Each row below holds a small network's activations on one input, seen along a few directions.
Each table varies a few parts of the input and shows all the possible inputs, shuffled.
Descriptions start from the smaller parts, as in this example, which fits no table here: line(4) and (point or line(11) or (values(3) and ring(8))).
Shared parts are said once, and a part with two or three values counts as separate values.

Other details of the inputs shift rows strongly along three fixed directions, in all tables alike. That doesn't count.

Table:
R1: [-2  2 10 -7  1 22 11 -3 -2 11 10]
R2: [ 12  13 -26  -2 -59   9  -9 -17 -72  23  28]
R3: [ 32  68  50 -26  -4   5  -4 -75  32   9 -13]
R4: [ -8 -39 -14   2  27 -10   6  47  -9 -11 -10]
R5: [ -3  15  30 -28  61  -3  -1  19  29 -39 -30]
R6: [ -1  21  26 -22  52   4  -7 -23  32 -21 -23]
R7: [ 30  21  15 -46  15  56  26 -49 -63  -7  29]
R8: [  6   6 -20  35 -43 -17  -8 -21  25  47   4]
R9: [ 19  21  32 -39  38  30  25 -37 -52 -28  13]
R10: [  3   4  12 -30  44  16  14  23 -37 -16  -7]
R11: [ -6 -36 -10   9  41  -7  17  52 -20 -33  -6]
R12: [-18 -27 -15   5  51  -4   4  53  11 -11  -3]
R13: [ -5  10  24   8   7 -10 -14  -9  46  -5 -24]
R14: [  5 -10 -32  25 -23  -4  -7   4 -19  23   9]
R15: [ 41  29  28  -3  -3  12  15 -60  10  22   6]
R16: [-22 -16 -42  27 -39 -26 -31  12  14  14  -9]
R17: [ 27  49  23 -28  -2  33  11 -77 -14  26  25]
R18: [-28 -41 -13 -22  41  -9 -11  56  -7 -47 -19]
R19: [ -6 -12  -7 -40  10  13  -5  -3 -48 -34  -8]
R20: [-15 -12  30  11  47 -20 -14  26  61 -24 -36]
R21: [ 6 -4 20 -3 25 -1 11  3 31  3  9]
R22: [ 11  22  16 -45   6  44  36 -43 -52  -3  20]
R23: [ 27  24  51 -24  47  21  24 -35  44   5   0]
R24: [  9  11  23   6   0 -18 -10 -22  70   3 -24]
R25: [ -7   6  12 -25  13  -1   7 -13 -15 -29 -14]
R26: [ -4  21  13 -37  16   9  -5  -5 -21 -23 -11]
R27: [-18 -29   5   9  34  -6  -1  51  -2 -14 -10]
R28: [  9  15  -7  37 -76  -5  -8 -32  21  56   7]
R29: [-27 -44 -32 -18   5  -8 -18  48 -38 -35 -12]
R30: [  3   7  30 -13  70   3  16  34  30 -22  -5]
R31: [  6   0  -9  32 -47 -23   7 -13  24  28   8]
R32: [-21 -28 -58   7 -54   2  -5  51 -64  19  27]
R33: [-15  12 -11 -24 -55  22 -17 -31 -53   4   8]
R34: [-35 -28 -43  -2 -53  -1 -26  26 -53  -7   2]
R35: [ -6 -33 -34  52 -36 -27   6  39  29  14  15]
R36: [ 18  -5 -13  33 -48 -15   1 -16  25  40   6]
R37: [ 27  39  28 -31  15  33  20 -38 -34   9   1]
R38: [-33 -33 -10  11  12 -17 -20  50  11 -26 -23]
R39: [ 15  17   9  45 -10 -20 -11 -20  73  33  15]
R40: [ 20  19  30  41 -17 -11   1 -26  72  41 -12]
R41: [-30 -26 -49 -10 -50  -9 -10  19 -55 -16   4]
R42: [  9   7   9 -25  48  28  16  24 -40 -23  13]
R43: [-12 -16   5 -56  47  19  -1  14 -43 -52 -11]
R44: [ 16  10  18  50 -15 -29   8 -17  88  25  12]
R45: [-14  -4  12  14  47 -22 -13  18  75 -21 -33]
R46: [-30 -27 -30  32 -49 -27 -29  29  18   8 -10]
R47: [ -5  -8 -33   2 -31   6  -6  28 -59   5  34]
R48: [ 10  12  -4   0   0  14   8 -20  -4  23  14]
R49: [  2 -18  10 -33  62  25  11  23 -43 -42  21]
R50: [  9  -3 -22 -12 -51  13   2 -29 -59  23  23]
R51: [  8  -1 -12  38 -47 -15  16 -11  37  34  16]
R52: [-36 -36 -70  13 -51 -17 -34  31 -52  -1   0]
R53: [ 32  53  20  -8 -27  15   3 -88   0  44  13]
R54: [-20 -15 -46 -13 -41  -6 -23  30 -65 -11  -1]
R55: [  8  12  18 -17  31   7   9   9 -19  -7  -3]
R56: [-11 -14  -5 -30  22  23  25  13 -54 -24  19]
R57: [ -2  -4  31  30  36  -4  12  25  69   5 -10]
R58: [  6  -9  29  -3  64  -2  30  19  22 -27 -19]
R59: [ -7  -7  -6 -37  -3  11 -10 -10 -46 -23  -5]
R60: [  0  -8  11   4  67   0  12  24  18 -14 -19]
R61: [ 32  20  33  35  -7 -14   9 -33 103  43   0]
R62: [ 17  -3  -1   1  -5   1  -3 -12 -19   2  16]
R63: [ -4 -28 -20  29  21 -20  -2  71   2 -12 -11]
R64: [  7  31  -9  16 -57 -15 -27 -56  27  34  -4]
R65: [-30 -39 -19   8  14 -29  -6  53   7 -36 -22]
R66: [  0 -11 -35  51 -37 -17  -9  12  28  36  19]
R67: [  9  26  25 -41   7  49  19 -44 -51   3  22]
R68: [ -2  24 -17 -34 -50  15 -15 -27 -66   3   8]
R69: [-21  -8 -57  10 -63 -12 -30  -3 -28  14   1]
R70: [  2  -7  -2  54  -4 -34   0  41  84  29  -5]
R71: [ -1  13   6   6 -31 -20  -1 -29  35   5 -11]
R72: [  1  -7  38  27  54 -14  -2  26  51 -16 -12]
R73: [ 11   7 -14  37 -35 -17 -17 -20  15  33  15]
R74: [  0  25 -18 -10 -84  -3  -4 -59 -30  21  12]
R75: [ 12   8   6  22 -28  14   2 -15  10  26  20]
R76: [  3  27  45 -37  43   8  17 -35  21 -31 -18]
R77: [-22 -39 -10  33  22 -12  -8  66  14 -17   9]
R78: [-21 -48 -27  30   4 -27   8  63   8  -8 -11]
R79: [ 13  34  38 -22  36   0  -3 -18  34 -18 -28]
R80: [ 20  23  36 -32  36  46  19 -35 -47 -14   4]
Description of these inputs: values(5) and (line(6) or (values(2) and ring(5))).
- Changing only the values(5) part turns R51 into R61. The same change can be made to R78. Which row results? => R4
- Changing only the values(5) part turns R35 into R7. The same change can be made to R76. Which row results? => R18
- Which other rows does R39 become when the ring(5) part takes its other values? List them by row number. => R12, R17, R48, R66
- Which other rows does R77 become when the values(5) part takes its other values? List them by row number. => R39, R44, R47, R49
- Which other rows does R68 become when the line(6) part takes its other values? List them by row number. => R3, R5, R26, R54, R79
- Start at R25 and move only the line(6) part, one step at a time. The first step leads to R65. Which rows follow, in order? => R71, R74, R41, R76
